[114 126 143 103 122 161] -> G
[ 97 124 135 120 140 144] -> E
[119 139 119 129 119 129] -> N
[ 39 105 141 112 177 161] -> A
[114 126 143 112 122 161] -> V
[ 60 132 134 105 165 147] -> R
[106 105 141 112  39 162] -> W
count N: [119]
3
count W: [104]
0

[132 162 137 131 136 129 153 138 107 140  92 140] = D
[126 122 122 136 116 163 165  66 168  31 165 217] = L
[121  87 115 147 216 115 147 142 126 163 115 147] = J
[127 131 127 130 130 136 124 114 137 130 112 124] = K
[127 131 127 130 130 136 124 114 137 108 134 150] = S
[131 130 130 128 127 121 121 139 124 141 133  95] = Y
[126 147 163 136 162 163 163 217 217  31 163 217] = B
count L: [217]
1
count Y: [138]
0
count B: [163]
4
count J: [115]
3

[143 146 112 139] : C
[139 123 184 171] : M
[128 160 100  91] : Q
[172 113 124 134] : X
[136 128 163 156] : Z
[172 129 173 173] : U
[171 122 172 147] : T
[138 121 138 138] : P
[139 123 215 171] : F
count U: [173]
2
count P: [138]
3
count F: [171]
1

[114 124 118 114 125 121 122 129 123 113 137 124 111 128 124 109 128 113
 152 105 136 126 126 128 205 129 119 128 148 133 156 141 129 125 122] = Zeti
[132 128 123 126 141 103 118 152 131 103 145 123  98 122 114 141 124 115
 177  59 150 129 127 150 124 172 124 172 156 136 172 154 124 123 137] = Leg
[140 129 121 129 141 108 117 154 122 115 139 123  93 111 114 137 132 120
 170  87 136 121 113 138 121 144 118 147 158 132 137 145 132 126 121] = Nulug
[140 129 121 112 113 113 117 113 135 115 139 123  93 131 114 137 132 122
 170  87 136 125 113 138 128 144 118 147 158 132 170 145  93 126 130] = Fibub
[125 121 141 129 153 124 122 161 122 100 150 120 111 112 121 180 106 126
 166  65 168 124 125 155 110 124 121 155 153 140 163 155 128 129 133] = San
[140 115  97  84 154  88 114 181 125  29 179  90  73 104 115 183 130 115
 204  57 179 121  97 141 133 149  99 172 157 134 218 151 131 125 130] = vapu
[128 154 133 104 167 121 113 199 133  72 154 106  79 110 121 195 108 108
 192  52 193 119 107 161 111 141 108 175 154 137 195 161 137 116 138] = gute
count vapu: [204]
1
count Nulug: [121]
4
count Fibub: [113]
4
count San: [156]
0
count Nulug: [144]
1
count Leg: [124]
4

[ 89 109 141 100 147 113 120  95 109 158 121 127 127 115 122 135 135 104
 106 106 136 116 140 120  91  99 134] = rer
[136 134 142 112 137 127 126 106 136 113 127 153 128 152 109 132 147 125
 106 131  91 153 136 115  91 102 136] = Totut
[124 132 136 138 127 133 134 132 120 120 127 123 137 112 125 120 116 128
 125 125 120 132 128 125 125 110 120] = Zagon
[112 100 110 122 164 140 114 130 140 199 137  81 147  73 119 122 115 120
  85 108 206 102 139 117 152 137 113] = pere
[185 152 124 125 125 133 156 157 157  71 138 141 115 180 127 143 157 152
 152 150  84 167 123 127 154 157  87] = rarem
[178 143 110 126 121 128 140 142 116  93 129 121 135 168 110 139 136 132
 166 159 111 160 119 133 167 140 106] = Fivo
[131 121 135 126 131 131 128 115 121 127 126 142 134 125 131 114 114 121
 134 117 160 128 121 135 115 120 135] = felu
count felu: [131]
4
count rarem: [157]
4
count Totut: [115]
1
count felu: [121]
4
count Zagon: [125]
5
count Totut: [136]
4
count rarem: [127]
2

[ 87 113 131  72 126 113 113] : Tolus
[ 63 143 119  86 133 146 109] : Sek
[125 141 125 125 141 125 114] : kad
[111  79  67 106 158 144 131] : Derel
[145 130 145 130 154 145 130] : ruge
count Tolus: [113]
3
count kad: [142]
0
count Sek: [86]
1
count kad: [125]
4
count Sek: [146]
1
count ruge: [145]
3

[106 106 112 177 106 106]  Lib
[176 188  53 176 176 178]  netuz
[176 178 149 176 176 178]  lati
count netuz: [176]
3
count netuz: [188]
1
count lati: [176]
3
count Lib: [107]
0

[117 122 115 115 131 126 119 142 132 116 125 132 136 138 114 146 151 126
 115 116 114 140 146 209 141 122 115  98 109 131 121 140 122 123 115 116
 147 140 135 143 144 161 131 140 139 147 112 134 133 129 124 143]  tasod
[117 122 115 115 131 126 119 126 132 116 116 132 136 138 114 127 151 126
 113 129 114 140 113 116 139 115 119  98 109 131 172 140 111 123 115 116
 147 150 135 143 144 161 131 130 129 147 112 134 133 129 116 143]  pomu
[117 112 115 115 131 126 119 112 114 116 125 132 136 138 114 127 151 126
 119 116 114 140 113 209 117 117 119  98 109 117 121 140 111 123 115 116
 147 150 111 143 144 161 117 130 139 147 112 134 133 129 124 112]  gopi
count gopi: [113]
1
count pomu: [129]
3
count pomu: [143]
2
count gopi: [117]
5
count tasod: [140]
4
count gopi: [112]
4
count tasod: [115]
5

[129  87 118  93 167 111 126 126  98 129  86 111 140 159 163 163  88 125
 128 154  95 187 121 107  93 134 131 135 166 163 146  72]  ponak
[124 151 144 113 118 137 168  81 136 125 167 147 144 174  85 124 122 114
  72 106 109 130 115  78  77 129 140 164 149 101 110 154]  rasug
[166 122 159 136 219 210 122 102 137 128 113 108 164 138 176 194 113 100
 140 122 109 142 114  96 188 135 108 113 157 178 120 157]  tasi
[144 183 143 126 143 214 122 127 183 133 172  99 114 141 174  93 157 124
 113  78  92 143 131  93 110 120 132 183 140 179 136 183]  muba
[112  98 123  81 121 150 156 118 140 126 144  97 141 148 124 118  96 174
 115 140 120 111 135 143  93 122 108  81 134 109 160 115]  tad
[ 98 117 120 112 151 111 130  89 149 116 148 116 131  91 107 154 118 137
 133 200  97 113 139 128 128 123 127 179 161  89 112  80]  magab
[154  54  96 157 129 118 100 105 127 140  91 148 132 152 136  71  80 154
 132 122 161 139 125 140 127 131 153 120  74 139 143 122]  Kun
[122 150 127 149  81 135 148 175 163 130 111  94 134 117 156 115 100 227
  70 119 106 150 133 102 110 130 121  54 146 103 112 107]  zol
count ponak: [86]
1
count muba: [143]
3

